Each row below holds a small network's activations on one input, seen along a few directions.
Each table varies a few parts of the input and shows all the possible inputs, shuffled.
A made-up example of a description, with smaller parts first: one of 8 places around a ring, together with either a single point or one of 11 places along a line or (one of 3 separate values, together with one of 6 places along a line).
Shared parts are said once, and a part with two or three values counts as separate values.

A family of inputs:
x1: [ 24,   2, -19,  65, -23, -25, -31, -31, -20,  16, -77, -15, -43, -29,   9,
   8,  54,  51, -17]
x2: [-33, -26,  20, -78,  43, -13, -23,   0, -26,  11, -33,   4,  30,  -5, -48,
 -22,  12, -50,   5]
x3: [ 26,   7,  15,  10,  19, -11,  40,  -6,  45, -60,  44,  17, -10,  24,   6,
 -27, -27, -29,  10]
x4: [-32, -10,  21, -63,  18,  10, -18,   4, -21,  25,   4,  16,  41,   1, -32,
  14,  -2, -40,   5]
x5: [  1,  36, -16,  24, -57, -15, -18,  17,  38,  29, -13, -19,   6, -57,   5,
 -25,  36,  -2, -14]
x6: [ -7,  23, -33,  50, -65,  21, -10,  27,  -1,  52,  -4, -36,  -6, -27,  33,
  26,  15,  63, -16]
x7: [  3,  20, -14,   4, -32, -38, -24,  11,  33,  14, -46, -34,  -3, -64, -14,
 -62,  51,  -9, -16]
x8: [-33,  -7,  13, -57,  13,  28, -15,   9, -38,  37,  14,  11,  43,  12, -15,
  39, -15, -16,   4]
x9: [ 27,  -2,  20,  -1,  30, -26,  36,  -7,  44, -70,  27,  12, -22,  17,  -3,
 -47, -25, -38,  11]
x10: [ 16,  -8, -11,  38,  10,  22,  48,  -1,   8, -39,  57,   7, -23,  53,  33,
  24, -50,  36,  11]
x11: [-11, -45,  12, -20,  54,   4, -37, -42, -74,  10, -61,  21, -10,  28, -25,
  45,  16,   9,   7]
x12: [  1,  39, -21,  30, -61,   2, -15,  24,  21,  42,  -4, -27,  10, -46,  23,
  -1,  23,  22, -16]
x13: [-34, -20,  23, -71,  28,  -6, -21,   0, -22,  13, -14,  14,  28,  -6, -40,
  -5,   1, -50,   7]
x14: [ 29,  -7,  14,  -6,  42, -32,  35,  -6,  39, -72,   9,   6, -23,  18, -13,
 -63, -14, -38,  11]
x15: [ 49, -26,  10,  55,  53, -17,  26, -52,  -9, -69, -19,  25, -56,  49,  11,
   1, -15,  22,  14]
x16: [-40, -23,   1, -40,  10,  48, -13,  12, -58,  47,  16,   2,  27,  32,  -6,
  66, -24,  26,   6]
x17: [-34, -16,   3, -43,   7,  41, -13,   9, -49,  42,  18,  16,  34,  22,  -8,
  54, -16,   2,   3]
x18: [ -2,  30, -30,  45, -67,  15, -12,  24,   8,  47,  -1, -22,   1, -36,  31,
  14,  22,  40, -18]
x19: [  1,  26, -11,  11, -46, -31, -21,  13,  37,  17, -29, -24,  -4, -64,  -4,
 -45,  39, -10, -13]
x20: [ 23,  -2,   0,  30,  11,  16,  45,  -3,  18, -44,  58,  14, -12,  44,  32,
  11, -42,  14,   6]
x21: [ 25,   9,   6,  17,  15,   4,  44,  -2,  28, -49,  54,  12,  -7,  34,  24,
  -3, -40,  -5,   9]
Q: The inputs of x19 and x9 match in every part but one. If x12 is changed in the same way as x19 into x9, which row does it become?
A: x21
Q: What is each input in this table made of?
A: one of 3 separate values, together with either a single point or one of 6 places along a line
Q: Which other rows agree with x8 in the choice among 3 separate values? List them by row number.
A: x2, x4, x11, x13, x16, x17
Q: Change only the choice among 3 separate values in x10. List by row number the other rows that result.
A: x6, x16

A family of inputs:
x22: [-54,   5, -22, -15, -60,  27, -51,  27, -38,  96, -30, -24,  22, -45,  -6,
  45,  34,  28, -13]
x23: [ 23, -15,   7,  25,  30,   9,  47, -14,  23, -60,  56,  22, -14,  56,  19,
   6, -41,   5,  11]
x24: [-33,   7, -21, -20, -39,  -1, -43,  19, -25,  68, -40, -25,  29, -52,  -5,
   2,  44,  10, -22]
x25: [ 25,  14, -30,  56, -30, -26,   5,   8,  30,  -9, -34, -28, -39, -29,  12,
 -47,  31,  29,  -8]
x26: [-31, -21,  20, -72,  43,  27,  -7,   8, -38,  20,  16,  10,  42,  31, -27,
  30, -30, -19,  13]
x27: [-46, -35,  18, -65,  24,  43, -21,   8, -63,  39,  12,  21,  23,  34, -27,
  61, -24,  -6,  11]
x28: [-22,  12, -12,   0, -32,   1, -58,  -5, -35,  74, -63,  -9,  24, -47, -11,
  28,  56,  10, -17]
x29: [ 33,   4,   0,  19,  31,  14,  50,  -5,  19, -61,  57,  29, -11,  57,  27,
   3, -42, -12,  14]
x30: [-35,  21, -15, -24, -42,  11, -42,  30, -13,  77, -26, -36,  40, -47,  -7,
  12,  29,  15, -12]
x31: [ -1,  21,   5,  -8, -25, -42, -10,  10,  46,  -3, -26, -14,   1, -56, -23,
 -64,  38, -47, -10]
x32: [ 22, -15,  30,  16,  41,  -3,  37, -18,  13, -61,  38,  16, -22,  46,  17,
   9, -53,  -2,  15]
x33: [ 25, -16,  16,   4,  50, -13,  36, -27,   8, -68,  24,  17, -25,  47,   2,
  -3, -35,  -8,  15]
x34: [ 36,  47, -34,  67, -58,   0,  18,  17,  41,  -2,  17, -13, -16, -26,  41,
 -19,  14,  24, -11]
x35: [ 27,  29,  -2,  62, -48, -17,   0,   4,  40,  -1,  -5, -25, -28, -37,  33,
 -14,   6,  34, -12]
x36: [ 27,  29, -24,  72, -59,  -5,  10,   8,  48,   0,  15, -20, -20, -29,  34,
 -18,  17,  42, -15]
x37: [-26, -34,  17, -70,  44,  17, -12,  -4, -49,  12,   2,  19,  30,  25, -24,
  19, -15, -23,   4]
x38: [ -2, -21,  34, -57,  60, -25,  22, -16,  21, -59,  17,  33,   5,  21, -39,
 -45, -24, -78,  21]
x39: [ 26,  28, -17,  52, -38, -29,   3,  -4,  33,  -8, -19, -25, -31, -34,  18,
 -25,  23,  27, -12]
x40: [-18, -30,  26, -50,  51,  19, -21, -28, -62,  16, -19,  37,  27,  33, -30,
  45,  -2, -22,  11]
x41: [ 23, -29,   4,   8,  57,  -7,  37, -17,   4, -69,   9,  13, -34,  51,  -3,
 -26, -27,  -7,  18]
Q: What is each input in this table made of?
A: one of 2 separate values, together with either a single point or one of 4 places along a line or one of 5 places along a line
Q: The inputs of x36 and x23 match in every part but the choice among 2 separate values. If x22 is changed in the same way as x36 into x23, which row does it become?
A: x27

A family of inputs:
x42: [ -9, -13,  -8,  28, -14,  19, -49, -27, -65,  53, -58,   4, -12,  -4,   3,
  72,  36,  51,  -9]
x43: [-18, -26,  14, -59,  38, -18, -18, -10, -19,  -3, -27,  11,  18,  -4, -37,
 -25,  14, -42,   1]
x44: [ 28,  56, -12,  40, -55,  -9,   8,   8,  58,  -2,  25,   6,  10, -39,  24,
 -22,  23, -22, -11]
x45: [ 10, -12,  -4,   3,  17, -11,  33,   6,  25, -51,  16,   5, -36,  21,  -9,
 -39, -15, -20,  13]
x46: [ 21, -12,   6,  20,  27,   9,  45,  -8,  23, -54,  53,  16, -12,  49,  17,
  -2, -41,   5,  12]
x47: [-32, -30,   2, -57,  26,   9,  -5,  14, -25,   7,  -7,  10,   7,  12, -36,
 -12,  -2, -32,  11]
x48: [ 35,   2, -18,  90, -21,   0,  -7, -34, -15,  -2, -34,   2, -49,   4,  34,
  36,  22,  67,  -8]
x49: [ 12,  21, -49,  47, -41,  -4,  13,  29,  20,  13, -11, -48, -20, -22,  26,
 -31,  17,  52, -12]
x50: [  5,  26,   0,  37, -58, -14,   3,  23,  52,   6,  18, -34, -17, -42,  23,
 -20,  -4,  25, -11]
x51: [-33,   5, -41, -13, -34,  16, -26,  37, -30,  70, -34, -44,  22, -31,  -2,
   0,  31,  37, -14]
x52: [ 26, -10,   7,   3,  30, -36,  22, -16,  31, -60,  -4,   6, -22,   5,  -8,
 -56,   2, -28,   2]
x53: [ 22,  -3,   8,  25,  28,  33,  52,  -7,  -3, -45,  72,  22, -10,  71,  40,
  45, -69,  23,  15]
x54: [-17,  40,  -4, -21, -47,   9, -32,  16,   8,  56,   1,  11,  51, -48,  -5,
  10,  35, -37, -13]
x55: [ 38,   3,  27,  10,  38, -53,  10, -31,  35, -62, -30,   6, -26,  -8, -14,
 -56,   7, -36,   6]
x56: [-24, -26,  15, -44,  34,  27,   5,  -3, -27,   3,  30,  20,  26,  41, -17,
  34, -29, -10,  12]
x57: [-40,  10,   7, -23, -50,   5, -36,  30,   2,  63,  -6, -30,  24, -52,  -6,
  12,   9,  10, -13]
x58: [ -5, -13,  34, -51,  46, -34, -31, -25, -14,  -5, -53,  11,  15, -17, -44,
 -25,  19, -50,   6]
x59: [-20, -19,  16, -37,  36,  52,  14,  -1, -54,  12,  50,  26,  31,  63,   9,
  77, -57,   9,  13]
Q: What is each input in this table made of?
A: one of 2 separate values, together with either one of 4 places along a line or one of 5 places along a line
Q: The inputs of x51 and x49 match in every part but the choice among 2 separate values. If x47 is changed in the same way as x51 into x49, which row does it become?
A: x45
Q: Change only the place on the line of 4 in x49. List by row number the other rows that result.
A: x44, x48, x50
Q: Start at x58 and move only the place on the line of 5, one step at a time. The first step leads to x43. Which rows follow, in order?
A: x47, x56, x59
